A small network was shown many inputs. Here are its activations along a few directions, one row for each input.
In each table, some parts of the input vary, and every possible input appears once, in random order.
Descriptions start from the smaller parts, as in this example, which fits no table here: line(4) and (point or (values(2) and ring(5)) or line(11)).
Shared parts are said once, and a part with two or three values counts as separate values.
In the rows, zero is written as 128.

Other details of the inputs vary at random and push rows far along three fixed directions, the same in every table; ignore that.

Table:
row 1: [138  98 118 146 165 100 103 164 112 161 169 130  86 120]
row 2: [116 122 122 113 130 129 132 109 134 122 130 116 127 110]
row 3: [107 114 134 111 133 131 129 120 143 119 129 113 138 120]
row 4: [111 125 128 114 133 127 132 112 136 122 127 115 126 110]
row 5: [111 131 127 134 124 139 128 110 139 132 130 113 123 110]
row 6: [100 149 131 155 145 111 234  96 115 121 183 114 101 203]
row 7: [140 107 129 145 155 104 109 162 113 153 148 128  97 117]
row 8: [138 117 118 124 148 115 107 159 114 147 144 160 116 145]
row 9: [112 117 106 123 131 135 129 109 137 123 123 119 134 120]
row 10: [116 129 121 134 120 141 128 106 137 131 133 114 125 111]
row 11: [111 114 116 114 131 136 132 112 137 124 128 121 137 118]
row 12: [153 141 127 139 110 132 119 141 119 131 102 153 139 137]
row 13: [115 134 135 122 129 134 128 117 145 124 135 107 128 112]
row 14: [112 124 128 131 129 138 125 114 149 123 130 114 133 119]
row 15: [154 141 137 135 106 135 120 142 121 122 103 146 147 136]
row 16: [143 134 123 129 124 125 118 146 115 128 101 151 138 136]
row 17: [120 133 130 121 126 137 127 113 145 124 137 107 128 115]
row 18: [133 165 146 172 120 115 229 117  89 121 149 144 115 220]
row 19: [117 121 130 112 130 129 129 111 137 117 134 112 131 114]
row 20: [154 145 129 137 100 137 126 135 118 123  90 149 149 132]
row 21: [142 125 124 122 145 110 108 151 112 142 143 152 109 133]
row 22: [113 114 117 119 129 132 127 114 141 118 128 113 135 123]
row 23: [117 122 131 111 131 129 128 110 138 118 133 111 130 116]
row 24: [156 152 148 137  93 143 127 133 114 119  93 139 150 129]
row 25: [148 152 141 126 111 129 126 143 118 127 102 141 136 123]
row 26: [136  93 115 148 175  95  97 168 114 168 180 132  77 123]
row 27: [114 115 118 118 130 133 126 113 143 118 126 112 135 125]
row 28: [143 134 144 119 132 115 113 152 116 128 124 145 128 131]
row 29: [156 150 146 139 101 140 122 137 116 125 102 142 142 133]
row 30: [110 125 119 133 128 137 128 110 146 129 126 118 130 116]
row 31: [143 124 111 131 137 119 109 150 114 139 124 155 123 143]
row 32: [106 117 122 115 135 134 132 115 140 124 125 120 136 117]
row 33: [119 132 129 121 125 136 128 114 143 124 138 108 129 113]
row 34: [156 160 157 137  89 145 131 133 116 114  78 138 156 127]
row 35: [153 138 135 137 116 131 113 147 123 128 113 149 138 141]
row 36: [140 116 130 119 141 114 106 162 116 138 143 152 124 143]
row 37: [109 117 123 119 132 131 127 116 144 118 125 112 135 122]
row 38: [118 132 121 122 125 135 132 111 139 128 134 112 125 109]
row 39: [112 111 129 109 130 133 128 117 142 120 132 113 137 123]
Each input here is: values(3) and (point or (values(2) and ring(6))).
Changing only the values(3) part turns row 27 into row 22. The same change can be made to row 6. Which row results?
Answer: row 38
Change only the values(3) part in row 21. List by row number the other rows that result.
Answer: row 2, row 4
Change only the values(2) part in row 11. List by row number the other rows that result.
Answer: row 36

Table:
row 40: [158 150 138 143 115 126 146 157 100 127 120 175 141 186]
row 41: [115 138 152 133 124 122 186 109 131 105 145 109 133 161]
row 42: [139 133 128 105 135 127  68 157 127 144 127 156 123 110]
row 43: [ 66 101 112 131 183 119 124 111 154 145 222 106  87 146]
row 44: [150 127 134 103 137 116  76 161 130 142 130 146 121 100]
row 45: [142 130 108 158 171  84 140 171  90 153 179 183  87 204]
row 46: [ 90  98 103 115 140 132 133  99 149 128 133  92 122  92]
row 47: [123 165 137 128  91 147 200  91 123  95  92 128 166 162]
row 48: [ 98  94 122 112 143 133 120 101 154 121 142  81 127  90]
row 49: [148 119 121 132 125 135  72 138 123 156 145 134 107  85]
row 50: [138 138 140 142 114 140 100 138 132 139  88 132 135  87]
row 51: [165 132 139 105 109 127  92 155 113 121  75 139 147  91]
row 52: [113 117 130 141 127 125 191 108 120 117 127 111 132 161]
row 53: [168 165 142 153  97 132 138 143 115 125 100 131 135 141]
row 54: [108 114 113 119 108 155 133  80 160 102  94  96 157 102]
Describe the family of inputs behind these rows.
Answer: values(3) or (values(2) and ring(6))
